A small network was trained on made-up records. Each row is its average activation on records with the value named, seen along a few directions.
Values that are neighbours, or in one group, have similar rows; names and order tell nothing.
Strong random noise was added to every row along 5 fixed directions; ignore it. To show where, here is one row again and again, with new noise each time:
[-364   58 -112  204   48  311  155 -366 -227  -10  164  241  286 -165
  386 -231 -158]
[-641  228  101 -361 -460 -266 -330 -351  134  126  -85  113  257 -206
  105  -32 -541]
[-678 -186  343 -502 -182  134 -251   -8 -124 -332   27  538  151 -196
 -102 -104 -165]
[  14  -81  157 -336 -198  -89 -144    3   90 -205  -88  189 -312  -16
 -318   13  142]
[ -52 -247   41 -272 -190  298  -36  -45   64  -42  -25  -29 -207  -78
   72   40   78]
[-290  115  -73  190 -104 -244  -85 -132 -247 -234    5  326  470  -72
  -74 -225 -255]
[ 918 -376  -57 -217 -202   -3    4  308  264 -182 -228 -337 -851  214
 -525  222  647]


Values of N:
n14: [-187  -48  491 -657  283    9   43  122   14 -449   91  507 -388  -49
 -677   18   83]
n15: [-535 -329  550 -510  -67  793   44  124  357  149  132  319 -196 -248
  232  189  -62]
n9: [ 153 -403   -7  403  231   98  -40  445 -210 -162  -36  125  445   76
  -41  -48  153]
n1: [ -10 -262  -19 -189 -282  125 -159  154  158  225   41 -647  412  -52
   87  420 -158]
n4: [ 590  -64 -167   65  257  295  271  124  -57  177   -8 -125 -458    0
  -95 -221  389]
n10: [-172   74  149  -80 -101 -160 -296   23  201  242  -92    6  326   82
  131   26  -60]
n6: [ -98  255 -259  301  550  282  351 -147 -310  222  305  167  -17   62
  302   35   30]
n5: [-313  312  -50  -14 -213  306  -35 -223  221  186  -14 -223  -78 -184
  543  104 -380]
n12: [  89  123   86 -162 -231 -760 -425   61  200   48 -207  -54 -203  -22
 -185    9 -222]
n3: [  95  720 -175  666  252 -813  402 -385 -190   33   18  407  165   17
   40 -382  -38]
n13: [-326  367   48 -149  125 -218  -42 -454  101  223   -7 -241  326   30
  247  -36 -556]
n8: [ 231   27  209 -404  -35  156 -111  270  247   -7 -275 -217 -913    3
 -158  303  511]
n11: [-553  -66  254 -506 -175   68 -350  204  -73   42  222   10   77   48
   65  192 -279]
n2: [-230  128  -86  217  -19 -193    1 -275    2  302  175  -77  295   92
  -71   14 -214]
n7: [-375 -184  128   15  166   78   39  114 -255 -407   16  385  411  -81
  120 -254   97]
The values of N form 3 separate groups.
List the group mates of n4, in the order listed.
Answer: n5, n12, n3, n8, n7
List the group mates of n14, in the order listed.
Answer: n1, n6, n13, n11, n2

Values of T:
t2: [  72 -702   44   -4 -195  325 -272  649 -175  -16   13 -112   78 -166
 -168  304   49]
t9: [ 189  233   67  179  470  -11  324 -171 -114 -178   24  109    0   45
 -219 -313  156]
t1: [-281 -480  123 -188  -84  199 -238  588 -336 -115  221   74  529   88
  -48   42 -246]
t10: [ 486   37   47  -84  231 -519 -122  304   95 -277 -153  -91 -104  134
 -563  173  131]
t5: [  46 -187  -10 -343 -118  385  117 -185  246  182 -107 -481 -191 -135
  121  -26  -62]
t7: [-111  225 -146  184 -378 -535  -98 -301  192    8 -281  -56  205   17
  -21    6 -119]
t6: [-729  180  229 -462 -264 -325 -334 -158  137  122  126  153  288  -29
 -124  234 -547]
t8: [-134  588 -285   70 -194 -562  -23 -513  106  100 -211  -92   50  148
  -40  -83  -72]
t3: [ -99 -128  -61  411  -21  121   22   91 -177  114   66   87  385  -84
  392  -91 -120]
t4: [-133   41  109 -326 -190  472  -72  -20  192  151   -2   89 -492 -153
  667  -27  -29]
The values of T form a ring.
A walk along T starts at t9 and steps to its neighbour t10. Put t2, t7, t6, t8 in the order it reaches them.
Answer: t6, t2, t7, t8
How many steps from neighbour to neighbour lead from t1 to t4, at the fewest?
Answer: 3

Values of H:
h9: [ 189  666  -80  273 -207 -746  -27 -488  191  171 -246  109 -247   17
  -90 -139  -35]
h8: [ 506 -121   75 -218  284  -20  144   93   21 -233   59  -59 -345  181
 -500  -30  330]
h1: [ 511  -53  137  171  -98 -223 -108  297   44   56 -102 -105 -259  123
 -205  131  303]
h10: [ 113   -3  -30   57   97 -329  -74  386 -186 -349  -30  -33  177  127
 -388  231 -142]
h15: [-411  208  182 -535 -244 -348 -343 -167  257  232  162   72  -30  115
 -136  219 -194]
h5: [-494  515  -28  116 -276 -113 -123 -554  304  803   51 -207  159 -278
  704   36 -465]
h12: [ 249 -334   -7   51   59 -224  -69  454    5  -97   75 -135   56  146
 -465  251  113]
h7: [-353  244  139 -360  260  343  214 -783  303  514  217   28 -453 -173
  264   57  -83]
h6: [-373  594  122  -49  366  145  248 -748  -84 -173  178  542 -330 -151
  151 -365  273]
h2: [ 136 -181  -83  -16  136  749  289 -179   74  157   13  -30 -284 -187
  468 -173  209]
h11: [  66 -189    6  -28  -40  -60  115  -20  -91 -232 -139  202  -85  -20
 -280 -182  219]
h4: [-169  142  -14   24 -141   40  -18   11  -15 -270  -98  209  -27    8
   66  -56  -69]
h3: [-136    6  -29  -26  285  711  413 -169  -97  -26  159  107 -423  -97
  420 -396  248]
h13: [-135  -88  138   44 -193  118 -182  163   66   61  -95   19  387  -58
  157  141 -141]
h14: [ 130  262  -88  204  205 -273   -4   29 -124  122  172   82  -16   78
  -79   64 -121]
The values of H form 3 separate groups.
List the group mates of h12, in the order listed.
Answer: h8, h10, h15, h7, h14
List the group mates of h1, in the order listed.
Answer: h5, h13
